Each row below holds a small network's activations on one input, seen along a few directions.
Each table varies a few parts of the input and shows all the possible inputs, shuffled.
A made-up example of a description, with smaller parts first: one of 3 separate values, together with either a single point or one of 9 places around a ring or (one of 4 places along a line, together with one of 5 places around a ring).
Shared parts are said once, and a part with two or three values counts as separate values.

Other details of the inputs shift rows strongly along two fixed directions, in all tables alike. That doesn't count.

Rows:
r1: [ 18 -48 -15   9 -76  65   5 -55 -62   8 -16 -37  -1  30  -7]
r2: [ -3 -21  13 -18 -82  20  17 -45  36  19  -5 -45  14 -12  30]
r3: [-13   9  -7   6 -18 -42  26  -5  47  15  20  -3  47 -26  -5]
r4: [ 38 -23   4   9 -69  67  23 -44 -68  -2  -3 -24   2  53  12]
r5: [-11   4 -16 -29 -13   2   9 -19 -16  -4 -11   0  -4 -13 -38]
r6: [ 31 -22  -9  13 -69  18  47 -41 -51  22  32 -39  36  35   4]
r7: [ 16  13  10   5  -9   4  -2  -8 -11  -1  -6  10 -10  27   8]
r8: [  6  23 -20  -9  79  -6  -9  29 -55 -30   9  22 -19  10 -42]
r9: [ 22   3  20  37  57 -15 -32  27 -49 -11   5  22 -16  10 -27]
r10: [ 18  -7  -1  30  71  -2 -33  32 -43 -27  16  10 -18   8 -11]
r11: [  2 -24 -25   3  20  24 -11  15 -30 -13  -4  17 -20   5 -10]
r12: [-14  14 -12   2  34 -46  31  25  47   9  39   0  25 -13  11]
r13: [-31  12  17 -18 -32 -18   1  -7  55  22 -10   3  -3 -26  18]
r14: [-19  15   8   9  82 -28 -12  36  54 -24   0  23  -2  -5  10]
r15: [  6   6   4   7  20  11 -17  22 -47  -2  11   7 -20  23   6]
r16: [-22  32  38 -13 -21 -34   8   5 101  18 -11 -11  23 -38  31]
r17: [ -5 -24 -39   9  21 -26  18  21 -17   8  29   1   7 -17 -18]
r18: [ -8 -11   3 -36 -74  30  22 -17   5  29  -4 -36  -4   5  45]
r19: [-18  41   3 -30  17 -31  10  -2  43  -9 -14  14  21 -29 -21]
r20: [ 24 -37  -1   6 -85  55  -2 -40 -72  26  -4 -44 -10  19  -6]
r21: [ 17  -3   9  14  25  12 -18  26 -41  -1  14  -9 -17  18   1]
r22: [-23  24  38 -13   5 -30  27  -9 116  -2 -13  -2  27  -9  44]
r23: [-25  16  -4 -84 -64   6  60 -25  69  19  -9 -44  17 -18  37]
r24: [-43   8  -5 -11   0 -72  28   8 106  18  20   9  33 -52  -3]
r25: [ 28 -32  -7  17 -72  66   6 -52 -65   3 -17 -38  17  37   1]
r26: [ 17   5  19  13 -11  11  -7  -5 -48   4   1   4  -8  27   5]
r27: [-24  -1   2 -13 -17  -2   4 -10  60   2 -13  14   2 -21   5]
r28: [  6 -17 -10  18  57  -5 -39  41 -46  -2   4  15 -31 -10 -26]
r29: [  2  20  -9  25  45 -19 -41  20 -14 -12 -14  46 -15  -6 -31]
r30: [-18  21  11 -17  25  -8  12  22  71 -11   4  13   2  -3  32]
r31: [  6  29  11 -31  -3  -5  29 -18   2  -7  -3  -4  13   9  -7]
r32: [  8   4   6  16 -24  16 -18  -9 -48   8 -10   4  -3   7  -7]
r33: [ 25  -7  13  42  62 -13 -32  15 -46 -28   7  20 -10   7 -23]
r34: [ 14 -33 -12   3   1  21 -13   2 -36  -5   4 -19 -11  -2   4]
r35: [-25  -8  -4 -12  32 -14   0  15  61  -5 -12   5   0 -18  18]
r36: [ -7  -2  -2 -27 -92  25  18 -42  32  28 -16 -26  -4   3  26]
r37: [  8  -1 -11  36  46   6 -35  14 -38 -25 -10  45  -7   0 -39]
r38: [ 16  -9  -1  43  48  -9 -45  13 -44 -25  -2  22  -3 -11 -36]
r39: [-21  11 -10 -24  17 -21  -7  23  54   6 -10  18 -18 -17  18]
r40: [  2  20 -10  12  65 -14 -29  40 -13 -18   4  34 -31  13  -8]
Each input here is: one of 5 places around a ring, together with either one of 2 separate values or one of 6 places around a ring.
- Changing only the place on the ring of 5 turns r24 into r3. The same change can be made to r36. Which row results? => r29
- Changing only the place on the ring of 5 turns r11 into r37. The same change can be made to r35. Which row results? => r25
- Change only the choice among 2 separate values in r31. List by row number the other rows that result. => r6
- Change only the place on the ring of 5 in r33. List by row number the other rows that result. => r2, r10, r34, r38

Rows:
r41: [ -1   3  33  12 -42  -8   7   5  60  22  14 -25  20  -7  53]
r42: [  9 -12 -15 -22 -54  74 -14 -27 -72   1 -32  -2 -43  40  10]
r43: [ -7 -12  26  10 -43 -27  21 -13  56  32  23 -24  22 -11  39]
r44: [ 50  12  17   1 -47  46   2 -32 -79  -8  -9 -28   7  41  -3]
r45: [  9  -3   2  35  18 -13 -42  -4 -49 -15 -16  56 -12  -6 -53]
r46: [  9 -42  -2  54  41   0 -49   3 -53 -10  -6  26 -14  -9 -56]
r47: [-19  -7 -49   7  26 -12 -20   5 -52  -7 -10  38 -16 -11 -83]
r48: [-21  31  33  -8 -57   6  -4 -29  67  11 -31   5  12 -10  26]
r49: [ 26   0 -37 -30 -51  29  40 -31 -89  -1  16 -32   2  14 -35]
r50: [ -9  38  26 -67 -12  19  26   2  40   3 -21 -23  -3  13  49]
r51: [ -6 -43 -55  15  41  -2 -25  11 -61  -9   7  21 -15 -33 -67]
r52: [-14  10  13  37  70 -30 -51  28  64 -10 -22  32  -5 -43 -10]
r53: [ 19 -46 -20 -14 -37  73 -20 -17 -63  -5 -21 -34 -43  21  20]
r54: [  3   9  26   4 -25 -16  49 -19  50   8  17 -15  48  11  40]
r55: [  2  28  21  33  78 -41  -8  36  44 -26   9  32  20   4   5]
r56: [  9 -10 -40 -13  -3  -1  49  -6 -20  -2  37 -14  20   7 -16]
r57: [-10  16   1  -8  89 -18  -3  49  27 -33  14  26 -23  16  18]
r58: [-29  -7 -24 -19 -38 -19  39   5  38  37  32 -33  29 -29  24]
r59: [-14  -9  13 -31 -23   9  16  22  54  25   4 -37 -18  10  65]
r60: [ -6  42  29   5  68 -67 -11  13  38 -13  -6  30  12 -18 -25]
- Changing only one part turns r49 into r60. The same change can be made to r58. Which row results? => r43
- Describe the family of inputs behind these rows. => one of 4 places along a line, together with one of 5 places around a ring
- Change only the place on the line of 4 in r53. List by row number the other rows that result. => r46, r51, r52
- Change only the place on the ring of 5 in r53. List by row number the other rows that result. => r42, r50, r57, r59
